These are the activations of a small network on made-up records, seen along a few directions, one row for each record.
Each row is followed by the record's values for the fields VOLOL, REL, GANA, TOLEP, ROZUB, NEGIL.
A field that a record lacks is written absent.
Other fields move the rows too, some of them a lot.
Strong random noise was added to every row along 6 fixed directions; ignore it. To show where, here is one row again and again, with new noise each time:
[  55   46  -78  106  205 -488  122  159  332 -149   82  195 -286  216
  118 -178 -193  -98  -46   63   -3 -145  232  216 -171 -262  -97]
[-723 -129  331 -317  300  191  220   50 -151 -514  217 -125 -161  -45
 -594  269  -29  362   34  252 -301  149 -140   34 -307 -154  135]
[-239 -560   37    9  640  111  238  222   57  303 -114  -91 -316 -324
  101  220   48 -253   75 -176   84  258 -197 -240 -471 -243  138]
[  67 -412  574  250  778   12 -104  -74 -157  -63  294  167  104  459
  315 -402  307 -186  265   -3  202 -131 -414  -18 -360  -33  105]
[-322  -93  -18 -155  405 -166  153   -1 -135 -276  192    6 -139  141
 -244 -156  -79  356  -75  137  -23 -236   15   45 -491 -207   66]
[-159 -409  339   82  537  -93  116  169  208  -65   29   62 -158   73
   33  110  -31 -185  130   66  -55  119 -226  164 -391 -210    1]
[ 304 -100  203  184 -101  -33 -139 -433 -283  -13  378  120  444  244
  311 -284   80 -329   86 -286  121   70  240  -99  379  513  326]
[   6 -323    1  -97 -215 -293   73 -273   58 -144   70  -22  419  -28
 -221  289 -485   15 -139  -21 -225   86  282  468 -145  321  155]

[ 108   89  157  170 -374   90 -161 -202  212 -207   28  300   84  147
  250 -232  246 -497   -5 -122  144  223   16 -122  442  283   34] : VOLOL is zupi, REL is pid, GANA is absent, TOLEP is absent, ROZUB is feg, NEGIL is tanu
[-246   82 -299 -223  204  -13   83   78 -360  -80  181 -170  -32    2
 -311  -88   28  574   30   44  -21 -287   37 -246 -191 -184   10] : VOLOL is absent, REL is dibur, GANA is vor, TOLEP is absent, ROZUB is absent, NEGIL is absent
[ 354   42  -63  123  423  175 -115   97 -383  244   72   69   70  399
  163 -594  557  290   67  -23  316 -523 -418 -343 -261   -3 -144] : VOLOL is zodo, REL is dibur, GANA is lipo, TOLEP is absent, ROZUB is absent, NEGIL is absent
[ -32  272 -588  -68   86 -238  218  -79 -323  -41   66 -110 -295 -136
   93 -299   52  263 -183  -81  204 -347  544 -288 -183 -232  103] : VOLOL is zupi, REL is sisiv, GANA is absent, TOLEP is bako, ROZUB is absent, NEGIL is absent
[  42  -33  345   66  156   88   57    6 -122 -106  120  -27   44  238
    2   14  142   57  137  156  -56   -6 -125   58  -73 -119  -72] : VOLOL is zupi, REL is dibur, GANA is bunib, TOLEP is absent, ROZUB is absent, NEGIL is absent
[  49  472 -150   52   74   -6   37  485   78  131   29   14 -498  152
  152 -131  372   12  208  -32  -14 -133    1 -453  442 -307 -231] : VOLOL is zodo, REL is dibur, GANA is lipo, TOLEP is absent, ROZUB is absent, NEGIL is absent
[-385 -178  -74 -323  -53  794  165   40 -412  385 -125 -318 -153 -642
 -138  527  225  -99   79 -276  -51  576  -91 -710  170  169  316] : VOLOL is zodo, REL is dibur, GANA is bunib, TOLEP is absent, ROZUB is absent, NEGIL is absent
[ 186 -249  403   18 -236   92   47 -182 -281  133   46 -294  428 -108
   89  624 -107 -145  235   -6 -329  395  183   98  516  386  157] : VOLOL is zodo, REL is sisiv, GANA is absent, TOLEP is legep, ROZUB is absent, NEGIL is absent
[ 376  257 -443   43  106 -257   74  148 -394  295 -124 -127  -78  122
  224 -259   46  405 -111  115  174 -474  194 -140 -221 -207 -164] : VOLOL is zodo, REL is dibur, GANA is lipo, TOLEP is absent, ROZUB is absent, NEGIL is absent
[ 209   28 -421  -32   40 -482  197  187  261  236 -136  -18 -174  -58
   91  161 -266   38  -63   45  -16 -201  393  128  -62 -231 -199] : VOLOL is zodo, REL is pid, GANA is absent, TOLEP is absent, ROZUB is feg, NEGIL is tanu
[ 319   78  -15  197 -614 -161  -66 -182  337   90  -72  180  365   -2
  153   39 -154 -378  -65 -145  -46  148  355  233  539  390   -7] : VOLOL is absent, REL is pid, GANA is absent, TOLEP is absent, ROZUB is feg, NEGIL is tanu
[  16 -153   45   73   96 -123  -85 -118   34  -19    4  187  162  115
  124 -166   42  -77   58  -13  156 -104 -225  119 -292   27   84] : VOLOL is absent, REL is pid, GANA is absent, TOLEP is absent, ROZUB is feg, NEGIL is tanu
[  77 -587  239  -64  358  127 -103 -340 -583   87   64 -146  755  174
  -51 -123   43  330  -17  115   71 -248 -496  287 -656  298   76] : VOLOL is zodo, REL is dibur, GANA is vor, TOLEP is absent, ROZUB is absent, NEGIL is absent
[ 391 -427   59  214 -113 -115  113   46  319  409 -313 -107  202 -288
  256  507 -247 -516  107 -146 -213  395  228  308  153  112  -68] : VOLOL is zodo, REL is dibur, GANA is lipo, TOLEP is absent, ROZUB is absent, NEGIL is absent
[ 213  179   82  228   57 -284  -18  210  240  -55    4  188 -136  326
  390 -210  166 -166   65   98   45   16    7   41  133 -172 -182] : VOLOL is zupi, REL is sisiv, GANA is absent, TOLEP is legep, ROZUB is absent, NEGIL is absent
[-380  275   55 -126   -5  427   70   87 -335 -275   59 -110 -229  -40
 -325  -41  223  317    0  244  -43   74 -116 -256   38  -88   27] : VOLOL is absent, REL is dibur, GANA is vor, TOLEP is absent, ROZUB is absent, NEGIL is absent
[ 258 -102 -200  190  541 -150 -114 -168 -319  264 -100  123  -74  107
  518 -664  176   25  -73 -109  515 -304  -42 -228 -629 -162  207] : VOLOL is zodo, REL is pid, GANA is absent, TOLEP is absent, ROZUB is feg, NEGIL is tanu
[ 223  369 -441  -20 -159 -109   31  363   99   -5 -232  201 -233  203
 -145 -201  140  356 -333  216  131 -363 -174   55 -331 -301 -404] : VOLOL is absent, REL is dibur, GANA is lipo, TOLEP is absent, ROZUB is absent, NEGIL is absent
[ 117  582  -21   16 -312  -39  -63   92  -43 -177  156   96 -129  312
   14 -285  192   50   52  141  -38  -88   66  -43  440   33 -190] : VOLOL is zodo, REL is dibur, GANA is vor, TOLEP is absent, ROZUB is absent, NEGIL is absent
[ -61 -619   43   26  145  -38  -44 -294   -1  372  104  -92  244 -181
  102  -14 -172  -95   34 -383   14 -110  -59    5 -127  276   94] : VOLOL is absent, REL is sisiv, GANA is absent, TOLEP is bako, ROZUB is absent, NEGIL is absent
[ -46   -8 -529  -45   95 -277  -27  139  361  104  -15   32 -219  -45
  -43 -262 -149   13  -41 -244  100 -237  -18  -90    0 -165 -126] : VOLOL is zupi, REL is dibur, GANA is vor, TOLEP is absent, ROZUB is absent, NEGIL is absent
[ 349   -8   29   68 -498 -313   14 -256  284 -213 -157  205  379   39
  148  145 -394 -378 -214   -6  -65  232  432  635  160  332   99] : VOLOL is zodo, REL is pid, GANA is absent, TOLEP is absent, ROZUB is feg, NEGIL is tanu
[-117 -119  183 -175 -381  179  -26 -210  -57 -147  -11  -42  354 -151
 -290  243 -261  -85 -150   62 -206  328   93  276   75  282  150] : VOLOL is zodo, REL is dibur, GANA is vor, TOLEP is absent, ROZUB is absent, NEGIL is absent
[  59   49 -510  -28   61  157   44   94 -149  411 -214  -39 -274 -443
  256 -130  148 -214 -250 -408  413  123   25 -479 -212 -141  192] : VOLOL is absent, REL is sisiv, GANA is absent, TOLEP is legep, ROZUB is absent, NEGIL is absent
[-158 -373 -165  -94  663 -111    7 -344 -520   79  289  -68  126  169
    9 -535   82  364   16 -196  313 -484  -31 -297 -723  -47  226] : VOLOL is zupi, REL is sisiv, GANA is absent, TOLEP is bako, ROZUB is absent, NEGIL is absent
[-219 -304  -25  -43  182  149   59 -291 -420   -4    5 -174  163 -153
  -56  -80  -25  181 -120 -177  143  -89   60 -136 -401  114  309] : VOLOL is absent, REL is sisiv, GANA is absent, TOLEP is bako, ROZUB is absent, NEGIL is absent
[ -71 -260  280  -28   26   26  -71   31  314 -148 -127   45  215   32
 -177  327 -333  -45   41  120 -214   78 -294  545 -281  -18 -150] : VOLOL is absent, REL is dibur, GANA is vor, TOLEP is absent, ROZUB is absent, NEGIL is absent
[ 384 -476 -103  122 -154  204   29 -105 -161  472 -193 -190  430 -348
  132  449  -76 -206   92 -250  -37  242    6  -62  178  364   86] : VOLOL is absent, REL is dibur, GANA is bunib, TOLEP is absent, ROZUB is absent, NEGIL is absent
[  -2  155  243  -13  -23   54  -76   43  -41 -210  139   98  -32  282
 -127 -151  144  275   -8   77 -127 -211 -178   40  125  -48  -85] : VOLOL is absent, REL is sisiv, GANA is absent, TOLEP is legep, ROZUB is absent, NEGIL is absent
[-112   37 -487 -419 -807  339  183 -498 -678   27 -110 -187  458 -579
 -456  420 -155  265 -458 -202  -15  316  289  -64  145  603  396] : VOLOL is absent, REL is pid, GANA is absent, TOLEP is absent, ROZUB is feg, NEGIL is meko
[ 127 -267 -202  -37  126 -260  171 -125  -88   -2 -181 -112  111 -208
  -73  305 -409  233 -217  162 -124  -97  222  419 -538 -134   23] : VOLOL is zodo, REL is sisiv, GANA is absent, TOLEP is bako, ROZUB is absent, NEGIL is absent
[ 516   98  113  273  -50  -38  -15 -214 -360  158   91  -68  295  165
  502 -191   90 -158   74  -42  141   -8  374  -91  283  121   60] : VOLOL is zupi, REL is dibur, GANA is vor, TOLEP is absent, ROZUB is absent, NEGIL is absent
[-523  -42  365 -144  501  292  143  401  -40 -237   71 -164 -378   -6
 -143  171  222  200  254  212 -133  101 -343 -208 -215 -419  -68] : VOLOL is zodo, REL is dibur, GANA is vor, TOLEP is absent, ROZUB is absent, NEGIL is absent
[-268 -117  229 -143 -174 -200   18   59  303 -336   69   84   82   91
 -563  374 -247  290    4  245 -285   -5 -297  667 -124  -47 -200] : VOLOL is absent, REL is pid, GANA is absent, TOLEP is absent, ROZUB is feg, NEGIL is meko
[ 260  193 -467  184 -218 -356  140  392  488  474 -187  -36 -616 -418
  258  240 -164 -445   55 -304  -60  270  421 -229  513 -172 -185] : VOLOL is zodo, REL is sisiv, GANA is absent, TOLEP is bako, ROZUB is absent, NEGIL is absent
[ -12  461 -581 -229 -305   -4  111  -79 -203  156   40   14 -173 -185
  -70 -182    0  238 -147 -210  135 -143  468 -542  254   71   95] : VOLOL is zodo, REL is pid, GANA is absent, TOLEP is absent, ROZUB is feg, NEGIL is tanu
[ 236 -245 -224   37    9 -136  126  -27 -282  324  -87 -361  374  -43
  -38  406 -165  296  -29    7 -136 -183  172   74 -165  204   -2] : VOLOL is zodo, REL is sisiv, GANA is absent, TOLEP is bako, ROZUB is absent, NEGIL is absent
[ 325  367 -184  213 -101 -226   75  129    5   -2 -252   18  -49   52
  227 -154   67   41 -149   82  224   17  199  144   61  -61  -71] : VOLOL is zupi, REL is pid, GANA is absent, TOLEP is absent, ROZUB is piz, NEGIL is tanu
[  39 -248  275  135  373  144 -189  -63  -18  125  136  133   12  245
  288 -327  157 -225  203  -94  234  -60 -245 -120 -135  -43  105] : VOLOL is absent, REL is dibur, GANA is lipo, TOLEP is absent, ROZUB is absent, NEGIL is absent
[  61   97  -79  -57 -508  410 -202 -504 -155  145   47   -5  364 -224
   70 -184  179 -420 -147 -369  239  357 -112 -345  414  591  328] : VOLOL is zupi, REL is pid, GANA is absent, TOLEP is absent, ROZUB is feg, NEGIL is tanu
[ 390   61  305  230  106  -30 -218 -169 -248   91  418   63  440  603
  338 -265  301   41  301 -136  -60 -357  -12 -146  551  423  -55] : VOLOL is zodo, REL is sisiv, GANA is absent, TOLEP is bako, ROZUB is absent, NEGIL is absent

Which values does each new row have?
[-371 -273 -310 -153  724 -203  305  514  225  327 -192 -140 -709 -433
 -165  344 -190  232   14   17 -171  -65 -115 -163 -440 -686 -272] : VOLOL is zodo, REL is sisiv, GANA is absent, TOLEP is bako, ROZUB is absent, NEGIL is absent
[-195 -283   31  -92  180 -447 -182 -311    4 -177  397  108  256  500
 -253 -431 -281  434   81   37  -89 -693  -56  278 -378   94  -31] : VOLOL is absent, REL is sisiv, GANA is absent, TOLEP is bako, ROZUB is absent, NEGIL is absent
[-498  -15  216 -162   18  321   61  -39  -26 -380  -82   89  -31  -27
 -374  151   12  300  -47  227  -83  215 -332  124 -397  -10  112] : VOLOL is absent, REL is pid, GANA is absent, TOLEP is absent, ROZUB is feg, NEGIL is tanu
[ 252 -280   71  207  334  430  -79   79 -161  469  -56    0  117  -30
  372 -159  375 -249  186 -350  374  129 -469 -379 -109  127   77] : VOLOL is absent, REL is dibur, GANA is vor, TOLEP is absent, ROZUB is absent, NEGIL is absent
[  19 -204  -10  -17   21  148 -114 -109   -1  197   51  -35  140 -174
  112   67 -101 -275  107 -269   41  198  -13 -117  121  139  173] : VOLOL is absent, REL is dibur, GANA is vor, TOLEP is absent, ROZUB is absent, NEGIL is absent
[ -32  -90  -43  -15  477   -9  166  474  -67  183 -123 -123 -329   57
  -33    5  252  313  124  161  -17 -295 -269 -218 -387 -456 -241] : VOLOL is zodo, REL is dibur, GANA is lipo, TOLEP is absent, ROZUB is absent, NEGIL is absent
[ 270  -51 -329   27 -341   91  -32 -105 -179  358 -163  -86  130 -242
  209  150   98 -249  -51 -249  106  230  167 -138  277  299   21] : VOLOL is zodo, REL is dibur, GANA is lipo, TOLEP is absent, ROZUB is absent, NEGIL is absent
[ -39  633 -404   -4 -159  -19  -68  -15 -156 -175  232  192 -245  201
 -112 -758  292  343 -253  -10  202 -363   11 -436   51  -20 -112] : VOLOL is absent, REL is sisiv, GANA is absent, TOLEP is bako, ROZUB is absent, NEGIL is absent
[ 118 -229 -272  161   17  -21 -143   73  176  615   96  -85 -144 -256
  204 -137  127 -340   92 -490  150  -48  -24 -501  301   95  162] : VOLOL is absent, REL is sisiv, GANA is absent, TOLEP is bako, ROZUB is absent, NEGIL is absent
[-231  -41  489  168    1   62 -136   33  438 -175  -27  253 -105   59
   95   43  -54 -428  242   51  -89  340 -282  243   75  -27   46] : VOLOL is absent, REL is pid, GANA is absent, TOLEP is absent, ROZUB is feg, NEGIL is tanu
[  71  428  480  118 -118  129 -202 -171  -50 -308  350  253  114  439
  198 -384  332 -162  292    6   50   16   75 -171  546  201   96] : VOLOL is zodo, REL is pid, GANA is absent, TOLEP is absent, ROZUB is feg, NEGIL is tanu
[-346  123   73 -213 -276  107  -40 -346 -346 -301  371   43   58  -12
 -223 -284   73   72   64 -167  117  -64  199 -288  381  258  258] : VOLOL is absent, REL is pid, GANA is absent, TOLEP is absent, ROZUB is feg, NEGIL is tanu
[-273   43 -320 -144  -29    8  174  326  272  105 -186   20 -489 -371
 -132  117   13  -67  -35 -115   51   48   46 -325   75 -226  -54] : VOLOL is absent, REL is pid, GANA is absent, TOLEP is absent, ROZUB is feg, NEGIL is tanu
[  62  338 -200 -111   -4  155  163  -18 -454  133   59  -74  -82  -63
  106 -308  233  141  -74  -56  215 -110  106 -537  132   74  118] : VOLOL is zodo, REL is pid, GANA is absent, TOLEP is absent, ROZUB is feg, NEGIL is tanu
[-756 -693  510 -246  517  604 -113 -214 -304    6  220 -276   53 -263
 -319  276  310 -151  357 -309  -52  381 -673 -481 -108  165  290] : VOLOL is zupi, REL is sisiv, GANA is absent, TOLEP is bako, ROZUB is absent, NEGIL is absent
[   1  426 -274  105  108 -332  243  542  394  121 -188   66 -697 -140
  304  -89  -21 -248  -99  158  165   75  286 -205   46 -560 -153] : VOLOL is zodo, REL is pid, GANA is absent, TOLEP is absent, ROZUB is feg, NEGIL is tanu
[ 640   38  327  185 -286  150 -233 -222 -470   97   73   -1  685  324
  306 -114  227  -37   51    8   91  -91 -138  108  228  486   13] : VOLOL is zodo, REL is dibur, GANA is lipo, TOLEP is absent, ROZUB is absent, NEGIL is absent
[ 193  166 -406  215  370  -85  261  243 -119  395 -281   71 -645 -280
  641 -248  327 -329  -27 -138  429   80  279 -514  -98 -435  -44] : VOLOL is zodo, REL is pid, GANA is absent, TOLEP is absent, ROZUB is feg, NEGIL is tanu
[-178   88  383  149  420  -91  -19   83   97 -411    8  212 -188  326
   95 -242   93   20   50  345  -28  -45 -189  267 -330 -332   23] : VOLOL is zodo, REL is pid, GANA is absent, TOLEP is absent, ROZUB is feg, NEGIL is tanu
[-170  -94   54  -40  446  159   59   20 -170   60  -13  -48 -119 -101
   27 -103  277  -63   59   40  201  -13  -95 -213 -271 -185   27] : VOLOL is zodo, REL is pid, GANA is absent, TOLEP is absent, ROZUB is feg, NEGIL is tanu
